A small network was shown many inputs. Here are its activations along a few directions, one row for each input.
In each table, some parts of the input vary, and every possible input appears once, in random order.
Descriptions start from the smaller parts, as in this example, which fits no table here: values(3) and (point or ring(9) or (line(4) and ring(8))).
Shared parts are said once, and a part with two or three values counts as separate values.

Other details of the inputs vary at random and push rows far along three fixed directions, the same in every table; ignore that.

A family of inputs:
r1: [-17 -16 -12 -14 -37  38 -21  34  86  50 -29]
r2: [-35  27  11 -32  17   1 -74  21 -21   6 -10]
r3: [ 14  26  69  17 -14  41  23 -12  17 -26 -11]
r4: [-28  41  18 -18  45 -86 -63 -35 -93  -9  39]
r5: [ 25 -15  29  30 -16   3  45 -22   3 -12  -8]
r6: [ 11  -5 -54  -8  27 -21  23  -6 -47 -16   5]
r7: [  4 -26 -51  -2  39 -38   7 -13 -11 -15  34]
r8: [  2 -53 -44  -1  -8  42   3  52  23  33 -48]
r9: [-15  28  13 -30  24   6 -77  30 -31  15 -20]
r10: [  0 -18 -49   0  37 -52  14  -2  -8 -11  24]
r11: [-21  45  -3 -35  -4   7 -68   5 -25  27  -9]
r12: [-24  14  36 -21  -7  33 -73  36   8  36 -34]
r13: [-26  19   9 -38  14   2 -78  19   1  11  29]
r14: [ 22  -3 -55  -1  14 -24  21 -13 -49  -1   3]
r15: [ 16 -25 -60 -10 -21  55   9  39  21  34 -46]
r16: [ 35 -14  30  31 -13   5  45 -18  -2  -8 -12]
r17: [-35  18  29 -22  -8   9 -70  28  49  43 -10]
r18: [  5   0 -60  -4  12 -48  22 -23  -6   4  30]
r19: [-11 -57 -52  -6  -8  32  -3  32  64  34 -12]
r20: [-20  28  13 -31  22   5 -76  27 -29  12 -18]
r21: [ 24  27  65  22 -27  37  20 -18  14 -11 -14]
r22: [ 19 -30 -38   8  31 -36  13   3 -53   2  -3]
r23: [ 40 -14  31  31 -11   5  44 -16  -5  -6 -14]
r24: [-16 -29 -61 -18 -15  55  14  38  34  12 -34]
r25: [ 16  22  58  18 -25  29  14 -35  53  -8  20]
r26: [-40  23  31 -27  -4  37 -70  32  16  11 -26]
r27: [ 22 -22  25  22 -22   0  40 -28  30 -11  35]
r28: [-42  40  20 -37 -13  44 -61  20  16  13 -17]
r29: [ 30 -14  29  30 -15   4  45 -20   0 -10 -10]
r30: [ 11   9  73  24 -30  23  16 -19  23  -7 -13]
r31: [  1 -38 -43  -1  20 -41  10 -10 -19  -3  47]
r32: [ 10 -12  33  41 -13 -29  50   5  32 -10  12]
r33: [  9 -16  26  28 -22   0  47 -28  11 -18  -1]
r34: [-10  68  96   5 -19   4 -26 -43  -9 -19  15]
r35: [ 16 -26 -56 -15  -5  60  11  50  17  23 -49]
r36: [-18  55  85   4  -2 -45 -30 -57 -39 -21  32]
r37: [  7  -9 -59 -12  30 -28  17 -22 -11 -11  38]
r38: [ -1  -9 -48   5  -1 -72  25   1  -9  10  25]
r39: [-34  27   6 -33  -7  -8 -70   2 -17  29  -7]
r40: [ 38   2  24  23   2  23  51  -9  -7 -27 -12]
r41: [  3 -18  29  29   1  10  45 -11  10 -42  -1]
r42: [-10  -6 -59  -4   4 -30  23 -25 -33 -12  18]
r43: [  6  20  75  31 -16   1  22  16  49 -20   2]
r44: [ 16  -1  42  24 -23  54  52  -3  36 -27 -19]
r45: [-27  45  -3 -36  -6   5 -68   3 -22  24  -6]
r46: [  2 -23 -46   1  34 -31  14   2 -44 -22   4]
r47: [-27  23   0 -35   0 -14 -77  -9  13  37  19]
r48: [ 39 -15  34  33  13  15  41   3  -9 -29 -18]
r49: [-10 -16 -61 -13 -21  25  19  60  57  26 -21]
r50: [  9 -13 -56 -16  21 -23  18 -13 -21 -14  50]
r51: [ -2 -31 -42   6  25 -40  15  -5 -43  -6   7]
r52: [-25  -5 -17  -3  26 -57 -13 -22 -52 -12  24]
r53: [ 33   2  24  22   1  22  51 -11  -5 -29  -9]
r54: [-24 -55 -47  -4 -16  38   6  42  36  24 -37]
r55: [  1  -5 -58  -3   7 -28  22 -21 -39  -8  12]
r56: [  3 -31 -41   7  26 -39  14  -3 -46  -4   4]
r57: [ -1  77  79  -3  22 -45 -26 -47 -17 -23  47]
r58: [ 25  -6  16  18 -22  13  44 -30  27 -18  39]
r59: [-10 -15 -65  -7 -37  19  17  49  61  38 -19]
r60: [ 15   9  79  27  -4  34  14   1  16 -29 -19]
Description of these inputs: ring(5) and (line(4) or line(8)).
Q: The inputs of r48 and r35 match in every part but the ring(5) part. If r10 is changed in the same way as r48 into r35, which row does it become?
A: r57
Q: The inputs of r58 and r27 match in every part but the ring(5) part. If r15 is changed in the same way as r58 into r27, which row does it become?
A: r23
Q: A walk changes only the line(4) part. It starts at r43 and steps to r10. List the rest of the walk in order.
A: r7, r13
Q: Which other rows does r32 become when the line(4) part takes its other values? List them by row number.
A: r17, r19, r31
Q: Which other rows does r24 become when the line(8) part takes its other values? List them by row number.
A: r3, r6, r28, r35, r40, r44, r53
Q: Which other rows does r11 become when the ring(5) part takes its other values? List them by row number.
A: r5, r6, r56, r60

A family of inputs:
r61: [-16 -12   2  -9 -18  46  -4  31  45   0  -2]
r62: [-14  -5  30  -3 -36  37 -14   0  36  17  -4]
r63: [  2  -7  -7 -10  -5  11 -26  32  -6  30 -22]
r64: [ 13  12  38  12   2 -17   9 -19   6 -17  42]
r65: [-13  31  48  -8 -14  -6 -46 -23  17  20  13]
r66: [ 14  18   5  12  -3 -11  25 -27  -8  -3  -9]
r67: [-30  33  34  -8 -15 -10 -33  -5  18  10   2]
r68: [  0  -4  24   7  -6  24 -11  26  44  20 -35]
r69: [ -8 -25 -21   8  15 -45   6  11 -19  -3  15]
r70: [  4   9   3  -1   7 -20  -4 -45 -37 -10  19]
r71: [ -9  33  44  -3   3  -1 -33  18  -9   6 -24]
r72: [  4   0   4  11  13 -50   4   5 -30  -4  12]
r73: [-11  23  18  -3  25 -30  -1 -22 -20 -36  36]
r74: [ 15  -3  17  16  19  -1  17 -12 -21 -18 -17]
r75: [  4 -54 -13  22   7  21  40   9  36 -10 -22]
r76: [  2 -28  -6  18  19 -20  19  -1  13  -5  -3]
r77: [  3 -18  -4   8  -5  -5  17 -32   4  -4  14]
r78: [  2   1  64   5  -7  43 -29   1  18   1 -20]
r79: [  0 -11 -21   6   1   5  26 -25  -4 -12  -7]
r80: [ -9 -35 -40  -2  13  -9   6  19 -30  -6  -6]
r81: [ -7  12  52  11 -13  16 -13  28  36   9 -29]
r82: [ -9  -9 -49  -5  21 -32  15   7   0 -12  24]
r83: [ 23  11  51  23 -30  22  31 -30  -3 -12  -1]
r84: [ 11 -15  -4   2  13   3  15 -19  10 -18  27]
r85: [-34  19 -12 -29 -12   3 -47   6 -23  15  -2]
r86: [ -5  25 -23 -27  -3 -10 -43  -6 -22  35  -6]
r87: [  1 -44 -45   4  15 -36   7  12 -14  11  14]
r88: [  7  -5   9   9 -14   2  18 -29 -18 -10  12]
r89: [ -5  -7 -34  -3  13 -34  11   5  -8 -10  35]
r90: [ -5  19  18 -10 -16  61  -7  29  33  -2 -29]
r91: [-18  -7 -16 -14 -24   3 -27  10  22  34   4]
r92: [  6  22  61   9  -4  29 -18  12  22   8 -37]
r93: [ -4  22  17  -3  32 -26  -5 -33 -16 -31  35]
r94: [ 27  -7 -21   1  10  16  23 -11 -10 -13   5]
r95: [  1  33  54   1 -24  25 -12  21  39   3   3]
r96: [ -2  -5  -6  13  -2 -20  22 -25  17  -2   7]
r97: [-17  36  -8 -23 -13 -18 -39   6 -30  24  -3]
r98: [-19 -27 -46 -27  12   4 -44  28 -28  23 -10]
r99: [ 23  35  31  10  15  -6  17 -23  -7 -22   9]
r100: [  0 -25 -31 -11   2   6 -26  33  21  39 -24]
r101: [ 12 -27 -34   6  13 -40   8  11 -23  13   8]
r102: [  8  34  33  16 -11 -19  23 -25 -16 -14  -2]
r103: [ -9  53  17 -25   6 -13 -46  11 -29   5  14]
r104: [ -5 -16 -49 -27  19   6 -43  23 -29  29 -24]
r105: [ 14   4 -11   5   9  -1  21   1  25  -5   4]
r106: [ 13  27  29  -4  25 -14 -12 -41 -35 -30  37]
r107: [  7  -8   5  16  12  -3  24   4 -23 -20 -19]
r108: [ 12  21 -13  -6  29 -10   6 -20 -33 -23  11]
r109: [  4 -11 -13  -4 -33  32  -3  13  51  38 -25]
r110: [ -8 -17 -33   5  -7   4  33  -9  -6 -14 -10]
r111: [  9   6   5   4  19  10  18 -21  -4 -31  11]
r112: [ 13   2  24  22 -31  22  42 -12   1 -14 -11]
r113: [ 16  14  47  23   1 -21  15  -2 -26 -15  -1]
r114: [ 33 -25 -26  12 -16  31  51  17  23   1  -5]
r115: [ -9  13 -37 -30  -1   4 -42  -6 -28  29 -10]
r116: [ 10   4  11  -9 -20  57  -7  21  21   8 -13]
r117: [ 15  -5  -2  18  -8  10  48  13  39 -14  -2]
r118: [  5   2  -4  14 -20 -24  29  -7   1   2   8]
r119: [-19 -27   2   5 -11  25  -4  43  52  15 -31]
r120: [ 13 -25 -31  -1   3  17  25  -1  -6 -15  16]
r121: [-24  59  29 -21  -1 -12 -49 -16 -39   2  -4]
r122: [  8 -19 -58  -3  -8 -34  17  -4 -14  21  12]
r123: [-14 -18 -49  -5  13 -24  11 -23 -10  -2   8]
r124: [-13  -1 -47 -21  -9  30 -16  11   5  25 -36]
r125: [-15   5 -61 -36   6  11 -30  34 -24  13  -4]
r126: [  3  37  48  19 -11 -33  17 -30  -2 -14  11]
r127: [ 15 -33  39  27   1  15  24 -13  23 -14  -1]
r128: [ -5  22   2  -5  24 -17   3 -18 -32 -36  23]
r129: [-34   2   7 -19  13 -19 -53  18 -23   8   7]
r130: [ 17  -4 -15 -11 -14  52  -1  26  40  22 -22]
r131: [ -5  -8  -2  14 -17 -23  25 -11   7  -2  17]
r132: [-15  17  31 -14  20 -30 -66  -4 -12  19  14]
r133: [  8  -8  11   4   4   0  15 -15   1 -20  34]
r134: [-32  -6 -16 -17 -21  11 -23  13  12  17  -3]
r135: [ 12   4 -24   2   2   9  31  16   7 -10  -9]
r136: [  3 -28 -48   1  14 -17  15  19 -43  -4 -11]
r137: [  6  -2  -6   8  17 -11  21 -11  22 -16  20]
r138: [ -2 -20   6   5  19 -33  -6 -12 -32  -9  24]
r139: [ 15 -31 -42   3   9  -2  25   0  26   0  19]
r140: [ 28   3  76  31  -9  18  22 -15 -11 -20  -6]
r141: [  5  -3  62  30   0  15  28  -9   3 -36 -13]
r142: [-24  51  40 -28   6   5 -61   1 -26 -10  21]
r143: [-32 -30 -30 -14   7  13 -23  39  17  12 -25]
r144: [ 19  -8 -49  -7  19 -26  11  -4  -6   5  22]
r145: [ 22 -15 -30   5  -2  -7  29   8  10   3  19]
r146: [ 34 -35  -3  24  -4  20  40   9  16   5 -27]
r147: [ 26 -20 -13  18 -33  20  49  -2  16  11 -14]
r148: [-19  35 -11 -22   3 -26 -45  -8  -5  27  -3]
r149: [-17  -5   4 -12  15  21 -34  13  -1   5 -26]
r150: [-28  -2  14  -3 -28  34  -5   9  43   7 -20]
Q: Describe the family of inputs behind these rows.
A: values(3) and ring(5) and ring(6)
Q: The inputs of r87 and r63 match in every part but the ring(6) part. If r64 is changed in the same way as r87 into r63, which row does it become?
A: r114
Q: The inputs of r112 and r134 match in every part but the ring(6) part. If r121 is changed in the same way as r112 into r134, which row does it become?
A: r150
Q: The inputs of r81 and r143 match in every part but the ring(6) part. If r100 is changed in the same way as r81 into r143, which row does it become?
A: r127
Q: Which other rows does r62 become when the values(3) part takes its other values? List them by row number.
A: r133, r138
Q: A walk changes only the ring(5) part. It starts at r125 and steps to r90. List the rest of the walk in order.
A: r108, r94, r116
Q: Which other rows does r113 become when the ring(5) part takes its other values? List them by row number.
A: r63, r71, r92, r146
Q: Which other rows does r83 become when the values(3) part takes its other values? List them by row number.
A: r116, r140

A family of inputs:
r151: [  4 -33 -82  -6  -8  -7  29  20  30  24  -2]
r152: [  7  29  69  21   5 -16   3 -17 -22 -22   2]
r153: [ 16 -15  31  34  -9  -9  47 -10  35 -16   9]
r154: [-13   3 -34 -23  22 -12 -29   1 -30   1   8]
r155: [ 13 -35 -20  22   9 -16  45  -8 -13 -18  -3]
r156: [  6 -29  25   7 -32  78   3  47  65  24 -54]
r157: [  2  -8  -8  -8   4  27  -8  14   8   3 -10]
r158: [-31   3   8 -19  -6  12 -50  13  23  26  -9]
r159: [-22   1 -41 -25  20 -22 -30  -7 -14   6  20]
r160: [ -9  11 -19 -23   3   1 -39   1 -21  19  -5]
r161: [-15   5  32  -9 -44  59 -24  18  61  28 -22]
r162: [ 27   8  47  24  -8   8  31 -29  -4 -18   3]
r163: [-16  14 -22 -23   1  -3 -35   3 -18  17  -7]
r164: [ -4  24  25  -6  18 -24 -36   0 -36   1   1]
r165: [  0 -19  13   3 -44  84   4  28  66  24 -46]
r166: [ -9  35  14 -14  18 -16 -29  -3 -34 -10   9]
r167: [  7 -23   7  21  -8  14  35   7  14 -11 -19]
r168: [-21   3 -13 -17   3 -20 -39  14  -3  22  10]
r169: [ 11  36  61  19  -9 -25  12 -37   9 -16  28]
r170: [-23   0 -12 -19   2 -17 -40  12  -7  19   8]
r171: [ 23  -1  63  34   3  -5  28 -28  -9 -29   6]
r172: [-13  20 -24 -23   0  -2 -31  13 -21  18 -13]
r173: [ 29 -18 -23  16   4  -9  48 -14 -18 -11   1]
r174: [  5  37  61  14   6 -26   2 -31   7 -25  36]
r175: [  7 -21 -52   5   1 -11  38  -5 -17  -5  -4]
r176: [ -2  32  15 -14  21 -14 -33  -4 -34  -8  10]
r177: [ -6  17 -23 -22   4  -3 -34  11 -24  20 -10]
r178: [  9   0  -4   5  36 -56  -1 -26 -63 -16  23]
r179: [ 14   8  44  23  -5  -5  32 -24  16 -26  30]
r180: [ 21  -5  26  29 -22   2  49 -23  24 -13  16]
r181: [-23  25  25 -16   1   3 -49  17  -9  13 -16]
r182: [  3 -34 -52   2   4  -9  34   1   4  -8  17]
r183: [  3 -35 -49   2   5  -8  33  -3   4  -9  17]
r184: [ 26 -16  29  28  -2  24  45 -16  13 -29   1]
r185: [-26  15  -1 -25 -16  19 -47   3  23  30  -7]
r186: [ -5  33  13 -14  18 -13 -31  -1 -33  -8   7]
r187: [  6 -24 -49   4  11  -3  37   6 -10 -15  -3]
r188: [  9 -22 -51   5  10 -21  37   4  19  -4  18]
r189: [ 19 -29 -46   3  16   1  33   7 -11  -9  -2]
r190: [  9  26  68  24   2 -33   9 -24  12 -15  25]
r191: [-12  25   3 -22 -12  24 -41  22   0  25 -23]
r192: [-11  17  24  -7  16 -22 -39 -11 -33   0   6]
r193: [ 13  -7  -1  16 -17  18  39  -2  11  -8 -15]
r194: [-19  -8  40  -4 -35  53 -28  29  61  25 -26]
r195: [ -2 -44 -77  -8   6  17  24  23   8   3 -15]
r196: [  7 -29 -51   4  -7 -14  35  -7   0   2  13]
r197: [-10   1 -33 -16  22 -27 -28  17 -40  11  -7]
r198: [ -5  23  45   1  -7  25  -9   0  13 -13  -6]
Q: Describe the family of inputs behind these rows.
A: values(3) and (line(6) or ring(10))
Q: The inputs of r155 and r195 match in every part but the values(3) part. If r156 is changed in the same way as r155 into r195, which row does it become?
A: r189
Q: Which other rows does r198 become when the values(3) part takes its other values? List them by row number.
A: r167, r175
Q: Which other rows does r190 become when the values(3) part takes its other values? List them by row number.
A: r151, r188
Q: A walk changes only the ring(10) part. It starts at r191 and steps to r172. List the rest of the walk in order.
A: r193, r175, r163, r165, r160, r162, r173, r177
